Each row below holds a small network's activations on one input, seen along a few directions.
Each table varies a few parts of the input and shows all the possible inputs, shuffled.
A made-up example of a description, with smaller parts first: one of 4 places along a line, together with either a single point or one of 11 places along a line or (one of 2 separate values, together with one of 8 places around a ring).
Shared parts are said once, and a part with two or three values counts as separate values.

Other details of the inputs vary at random and push rows far along two fixed directions, the same in every table; ignore that.

Rows:
x1: [-26 -27 -12 -25 -21 -11  71   0  20   4  23   4  53]
x2: [ 10  31  18  53  54  28 -25 -18 -35   9 -46   6 -33]
x3: [-23   1 -15  10 -44 -24 -19  37  46  -4  63 -30 -25]
x4: [ 20   6  -1 -20  17  13  26 -15 -38   6 -22  36  23]
x5: [  4   5   9  12  15   3  12 -39 -15 -12 -34  22  28]
x6: [-42 -59 -67 -58   2 -13  17  36  10  16 -25   6   6]
x7: [ 24  -9  21 -11  18  -2  16 -35   5  -7 -34  29  43]
x8: [-24   6  11  13 -10  -8  15  -6   3  -4   1  -3 -10]
x9: [ -3  19  13  36  22  16 -25   3 -24   8 -11 -13 -46]
x10: [ 22  31  20  36  36  20 -40 -23 -46  -5 -46   6 -37]
x11: [ 21  -5  -4  -9  24  17  27 -20 -32   4 -27  19  35]
x12: [-35   4 -12  12 -40 -15 -11  38  49  -2  59 -38 -24]
x13: [ 21  17  -3   9 -26 -14 -89  41  21   4  52 -45 -72]
x14: [  2 -21 -18 -61 -33  -7  55  19 -15   8  32  14  32]
x15: [ -9  10  -7  11 -53 -28 -56  28  31 -20  55 -32 -46]
x16: [  1  16  29  74  56  20 -32 -34   0  -8 -48  16 -10]
x17: [  6 -13   8   8   4  -2  13 -17  10 -16 -14  14  30]
x18: [ -7  15  14  46  42  15   4 -38  -7   0 -39  18  14]
x19: [  4  22  22  19  12   0  -6 -39 -26 -18 -44  21  -4]
x20: [ 14  15  21 -38  -7  -6  10 -39 -19 -11 -31  33  25]
x21: [  4 -40 -23 -22   7  10  71  27  23  18  24   1  59]
x22: [ 26   4  -5 -31 -11   1   0  -4 -35  -7  -3  19   6]
x23: [  7 -16 -20 -66 -36  -2  51  18 -12   0  26   5  37]
x24: [-44  -9 -19  23  47  -5 -65 -27 -15  -9 -98  29 -45]
x25: [ 15  -3  -9 -50 -29  -6   2  24   7   9  33 -16   1]
x26: [ 43  13  28  36  56  23 -55 -23 -19   3 -46   8 -20]
x27: [ 20 -19 -14 -64 -22 -10  56  16   4  16  21  -3  38]
x28: [ -1  29  30  21  10   1 -30 -41 -38 -17 -37  34 -22]
x29: [-13  39  37  37  19  12 -40 -40 -36 -16 -44  21 -37]
x30: [-20  17  -1  31 -20   5 -61  46  12   6  49 -51 -77]
x31: [ -6 -15 -22 -50 -18   6  65  23  -1  14  26   4  41]
x32: [-14   0  -6 -27 -47 -17   9   9  14 -17  29  -7   6]
x33: [  7  -1   8 -34 -17 -18  32 -16   8  -3  -5  10  28]
x34: [-32  18   0  65 -12 -11 -45  32  48   1  39 -51 -61]
x35: [  9  -4  -6   8  43  25  41 -15 -21  18 -26  18  38]
x36: [  1   2  -6 -20 -58 -37 -41  29  45  -8  62 -31 -28]
x37: [-11 -18  -8  39  -3   6 -30  53  38  12  53 -50 -39]
x38: [ -7  11   3  46 -15 -18 -73  22  55   1  43 -56 -51]
x39: [  5  -1   5  11  36  24  23 -19 -33  13 -27  15  16]
x40: [ 20 -27 -21 -54 -10  -4  51  13  12  20  24  -5  53]
x41: [ -5 -13  19   9  21   7  36 -30  -6  -8 -31  31  38]
x42: [ 15 -33 -17 -22  -7   3  35  24  14   3  23  -7  36]
Description of these inputs: one of 2 separate values, together with either a single point or (one of 4 places along a line, together with one of 5 places along a line).
Changing only the choice among 2 separate values turns x23 into x32. The same change can be made to x10. Which row results?
> x19
Changing only the choice among 2 separate values turns x25 into x20. The same change can be made to x42. Which row results?
> x17
Change only the place on the line of 5 in x3. List by row number the other rows that result.
> x12, x16, x18, x34

Rows:
x43: [ -6   5  35  17 -12 -10 -54 -13   8 -26  -9  -9 -39]
x44: [-18  12 -11  50  23   4 -27  17  -8  -3 -28 -23 -46]
x45: [-18   8 -18  39  22  27 -35  25 -19  -1 -14 -19 -33]
x46: [  5 -38 -18 -43 -69 -40  24  49  40 -13  71 -31   4]
x47: [ 31  19   7  17 -10 -12 -53  -6  -1 -13  -9 -21 -34]
x48: [  1  41  -3  16  -9 -13 -56 -20   0 -16   2  -3 -33]
x49: [ 11 -29 -14 -18  31  -1  44 -24 -16  13 -55  44  37]
x50: [ 23   0  27 -57   3  10  44 -15 -52   2 -21  45  25]
x51: [ 18  21   6 -42  -9 -13  44 -34 -44   4 -31  47  24]
x52: [ 18  18   1 -52  -9  11  35 -27 -55   6 -18  50  36]
x53: [ 25   8  20  21  -2  12 -66   1 -24 -22   1  -2 -37]
x54: [ -5  -3  -5  32  38  27 -34  15  -7  16 -15 -22 -55]
x55: [ -3  21   1 -43 -11 -10  40 -43 -37 -11 -22  59  34]
x56: [ 18  -1  16 -46 -12  12  34 -17 -55  -8 -20  56  38]
x57: [  0   1  -7  43  33 -13 -50  10   8  12 -24 -14 -33]
x58: [ 14  43  18   3   8   8 -47   0 -29  13   3  -7 -60]
x59: [ 17  -2  16  15  18   6  76 -37 -27   6 -16  19  57]
x60: [ 30   9  30   9  13   9 -56   3 -21 -11   0 -12 -50]
x61: [  0 -26 -21 -22  23  30  49 -15 -37   8 -42  39  42]
x62: [-57 -49 -37 -25 -44 -17  40  45  67  11  46 -38   6]
x63: [  7  20  25  22 -17 -14 -41   6 -15 -11  -1   2 -51]
x64: [ 31  19   3  12  -8  12 -67   0 -14 -11   2 -18 -26]
x65: [ 48   1  10 -60  12  13  28 -30 -41   0 -33  23  40]
x66: [-48 -47 -55 -17 -42 -18  38  48  57   0  59 -25   8]
x67: [  4  -3 -38 -50 -69 -42  23  39  41   9  68 -39   6]
x68: [-21 -20   3  -1 -41 -15  50  38  92   7  75 -41  37]
x69: [ 21  39  -4   8  -7   7 -61  -3 -18   1   7 -13 -33]
x70: [  5  23  25  16  -7  -5 -64 -25   9 -18 -23 -19 -32]
x71: [ 13 -20  -5 -13 -22   2  52  60  67  22  91 -47  28]
x72: [-46  13   4  45  23   9 -32   1   5  -7 -38 -20 -40]
x73: [ 22   2   0 -39  -5  -6  22 -46 -25 -27 -33  41  51]
x74: [-20  -9 -15  42  26  -1 -48  -3  20  -3 -14   6 -32]
x75: [ -9  -2  -9  51  24   6 -31   3  -1   4 -30 -11 -50]
x76: [-31  -5   2  29  23 -12 -47   4  31   9 -19 -19 -23]
x77: [ -1  -9 -10 -33  43  28  62  -6 -47  11 -50  23  34]
x78: [ -7  40  15   8 -12 -13 -53 -24   9  -4 -11 -17 -35]
x79: [-29  -9 -22 -13  22   8  56 -19 -27 -15 -46  38  44]
x80: [  1   0 -11  37  36  11 -63  16  -4  13 -14 -10 -24]
x81: [-20   2 -11  45  33 -10 -58   1  15  -3 -16  -2 -25]
x82: [-21  42  25  15 -14 -10 -50 -18  -1  -2  -8  -4 -52]
x83: [-18 -31  -1 -28  25   2  42 -35   2  10 -57  42  45]
x84: [  1 -10 -14  38  30  21 -58  12   1  13 -12  -4 -35]
x85: [  5  26  24  72  22  10 -25  -8  35 -14  15  -4  -9]
x86: [ 17 -20  -6 -38  52  10  36 -11 -29  25 -44  29  45]
x87: [  6  -9  -3  27  46  19 -48  13   3  23 -15 -13 -48]
x88: [ 17  -3  12   8  20  30  65 -31 -40   8  -6  24  68]
x89: [-31 -24 -22  14 -44 -18  54  32  54  -1  94 -40  34]
x90: [-39 -24   1 -50 -79 -35  28  42  48  -5  67 -20   3]
x91: [  8 -19 -10   6 -38 -19  54  50  76  10  80 -39  31]
x92: [-21  20  37  75  17   9 -20 -24  13   0   3 -29 -19]
x93: [ -6 -26 -12  -8 -28   0  61  49  38  26  96 -58  24]
x94: [ -2   3  18 -34 -12  -8  35 -34 -38 -25 -25  65  34]
x95: [ 36   3  19   2  26  33  57 -21 -11   4 -12  36  72]
x96: [  9  -4 -32 -68 -52 -21  21  48  32  21  79 -46   2]
x97: [ 14 -13  13 -37  -6  -9  31 -39 -30 -36 -26  54  44]
Describe the family of inputs behind these rows.
> one of 5 places along a line, together with either one of 2 separate values or one of 4 places along a line or one of 5 places around a ring
Changing only the place on the line of 5 turns x46 into x53. The same change can be made to x67. Which row results?
> x69
Change only the place on the ring of 5 in x70. List by row number the other rows that result.
> x43, x78, x82, x90
List by row number the other rows that have the place on the line of 5 in common with x89.
> x48, x55, x66, x73, x74, x79, x81, x85, x94, x97
Change only the place on the ring of 5 in x50. List by row number the other rows that result.
> x58, x60, x65, x96

Rows:
x98: [-20 -15  -6  12  -2  -7  -4  10  16  -4   0  -2 -10]
x99: [  0  26  16  88  17  13 -90   8  14 -14  10 -37 -67]
x100: [ -6 -16   4 -24  -6  -9  58  -7  12   7   0  13  37]
x101: [  0  -5   4  -1   6   4  45 -20 -16  -7 -16  31  34]
x102: [ -3  16  10  58  11   4 -70  32  26  10  21 -56 -77]
x103: [ 27  41  30  -1  21  14 -35 -53 -53 -11 -61  42 -16]
x104: [-13  13  -1  10  21   9   4 -17 -17   7 -24   9   3]
x105: [ 11   7  -2 -55 -32 -13  20   0  -4  -9  13  16  19]
x106: [ -3 -22 -24 -62 -75 -34  21  41  29  -1  80 -30   4]
x107: [-13 -29 -42 -31 -31 -18  34  43  45  18  59 -27  29]
x108: [ 21  22  21  -8  -8  -9 -31 -20 -33 -14 -17  15 -15]
x109: [  3 -18 -16 -15  -9   5  43  18  -2   4  18  -2  25]
x110: [ 13   1   2 -54 -37 -17  20   2 -10 -12  14  14  24]
x111: [-21 -45 -31 -28 -38 -18  30  41  54  -1  52 -27  27]
x112: [  5 -11   0  -1  30  14   9 -13 -25   0 -44  21   7]
x113: [-12  20 -12  61   9   0 -75  33  24   9  20 -56 -75]
x114: [ -4  19  19  71  10   1 -83  16  39   0  21 -54 -69]
x115: [ -1  10   4   4  28   3  26 -41 -26  -1 -53  37  26]
x116: [  1 -29 -14 -23   7   1  26   5   5   6  -4  18  31]
x117: [ -6 -11   8 -23  31  18  44 -35 -42  -1 -58  50  41]
x118: [ 30  11  21  13  55  29  18 -53 -57  -3 -64  60  36]
x119: [-15  31  16  83  17  18 -83  15   0  -5  13 -34 -79]
x120: [-21 -30 -40 -26 -45 -23  34  43  60   8  66 -41  30]
x121: [-22 -18  -9 -23 -27  -8  36  34  33  15  46 -28  11]
x122: [ 18  -8   9 -21  23   8  38 -18 -10  12 -22  25  40]
x123: [ 31  38  33  -1  24  14 -35 -63 -65 -12 -67  44 -16]
Describe the family of inputs behind these rows.
> either one of 6 places around a ring or (one of 4 separate values, together with one of 5 places around a ring)
Change only the place on the ring of 5 in x115. List by row number the other rows that result.
> x104, x107, x113, x120
Change only the choice among 4 separate values in x99. List by row number the other rows that result.
> x111, x114, x120
Start at x103 and move only the place on the ring of 6, one step at a time. The first step leads to x123. Which rows follow, in order?
> x106, x108, x110, x105
